[ 5.60 -2.43  8.43  8.03  8.60  0.41  3.43  4.55 -5.93 -4.91  1.98  1.38
 -2.35  8.95  0.63  0.86 -6.19  5.32  1.10 -3.62 -1.92 -2.36  3.93]  zamo
[ 5.60 -2.43  8.43  8.03  3.43  0.41  3.43  4.55 -5.93 -4.91  1.98  1.38
 -2.35  8.95  0.63  0.86 -6.19  5.32  1.10  8.65 -2.35  8.49 -4.14]  lito
[ 5.41 -0.69  1.08  4.46  1.95 -4.51 -5.93 -3.22  1.95  1.80 -4.59 -5.51
 -3.77  3.16 -2.23  8.51  0.96  7.13 -4.88  2.84  0.03  2.83 -0.47]  guvub
both guvub zamo:  | [-5.93]
tail: [-0.69  1.08] | [ 4.46  1.95 -4.51 -5.93 -3.22  1.95  1.80 -4.59 -5.51 -3.77  3.16 -2.23
  8.51  0.96  7.13 -4.88  2.84  0.03  2.83 -0.47]
both guvub lito:  | [-5.93]
shift -1: [-3.22  1.95] | [-3.23  1.94]
chg zamo: [ 5.60 -2.43  8.43  8.03  8.60  0.41  3.44  4.55 -5.93 -4.91  1.98  1.38
 -2.35  8.95  0.63  0.86 -6.19  5.32  1.10 -3.62 -1.92 -2.36  3.93] | 7, [3.43]
shift +1: [ 0.86 -6.19  5.32  1.10] | [ 0.87 -6.18  5.33  1.11]

[ 0.26 -2.50 -5.04  5.31]  dap
[-5.52  2.53  7.03  0.07]  Felo
[-3.53 -3.74  0.52  6.91]  kaze
[-3.74  6.31  6.92  2.35]  Kazi
[-2.29 -3.04 -5.78  5.12]  Talik
[ 5.19  3.47 -5.05  5.31]  novi
[6.91 3.26 4.02 1.28]  taded
chg taded: [6.90 3.26 4.02 1.28] | 1, [6.91]
tail: [-5.52  2.53] | [7.03 0.07]
chg Felo: [-5.52  2.54  7.03  0.07] | 2, [2.53]
tail: [-3.74  0.52] | [6.91]
shift -1: [6.91 3.26 4.02] | [6.90 3.25 4.01]
both kaze taded:  | [6.91]

[-0.86  4.69 -7.63  8.34 -1.44 -0.43 -0.33]  zep
[-5.13  5.77 -8.37  6.79 -5.32 -2.38 -0.33]  bikif
[-5.12  5.77 -8.37  6.79 -5.32 -0.44 -0.33]  Pubi
tags:
[-0.86] -> k_377
[-5.12] -> k_912
join zep 1:  | k_377
tail: [-5.13  5.77 -8.37] | [ 6.79 -5.32 -2.38 -0.33]
tail: [-5.12  5.77 -8.37] | [ 6.79 -5.32 -0.44 -0.33]
q: [-5.13  5.77 -8.37  6.79 -5.32 -2.38 -0.33] | bikif

[-0.46  7.90  4.96  0.29 -1.59 -2.99 -7.14  7.53] = vila
[ 2.78 -1.73  0.33 -4.87  7.14 -5.02  1.99 -2.14] = nove
[-2.33  1.36 -3.32  8.13 -5.52 -0.46 -1.50 -0.22] = Fevu
[-2.06  6.92  4.86  4.28 -3.16  0.03 -4.15  6.84] = suru
both vila Fevu:  | [-0.46]
tags:
[1.99] -> k_978
[-7.14] -> k_244
[-1.50] -> k_719
[0.33] -> k_233
[-4.14] -> k_402
[2.00] -> k_522
[-4.15] -> k_475
[0.32] -> k_432
join nove 7:  | k_978

[-0.95  2.17 -0.22 -2.06  7.20  3.27  1.73  1.92  0.43]  linez
[-2.00 -3.74  0.06 -1.56  0.14 -0.12 -6.09 -1.99  2.87]  foso
[-1.51  1.82 -0.24 -1.75 -0.11 -0.03 -4.81 -2.47  2.65]  nes
[-1.23 -0.21 -0.01  0.28 -1.06 -0.76 -5.59 -1.15  2.82]  metop
[-2.16 -0.39  1.28 -1.25 -1.58 -1.24 -5.07 -0.63 -0.31]  zugu
[-3.55  1.95  2.14 -2.66  0.02 -0.86 -6.20  0.21 -1.38]  Luzup
[-1.58 -1.90  0.54  0.74 -1.27 -1.16 -6.34 -0.23  2.26]  salak
[-0.32  2.48 -0.13  0.50 -2.46 -1.17 -3.48 -1.64  1.79]  vokit
tail: [-0.21 -0.01] | [ 0.28 -1.06 -0.76 -5.59 -1.15  2.82]
chg foso: [-2.01 -3.74  0.06 -1.56  0.14 -0.12 -6.09 -1.99  2.87] | 1, [-2.00]
chg linez: [-0.95  2.17 -0.22 -2.06  7.19  3.27  1.73  1.92  0.43] | 5, [7.20]
shift -1: [-1.58] | [-1.59]
tail: [ 2.14 -2.66] | [ 0.02 -0.86 -6.20  0.21 -1.38]
tail: [-2.00 -3.74  0.06] | [-1.56  0.14 -0.12 -6.09 -1.99  2.87]
chg foso: [-2.00 -3.75  0.06 -1.56  0.14 -0.12 -6.09 -1.99  2.87] | 2, [-3.74]

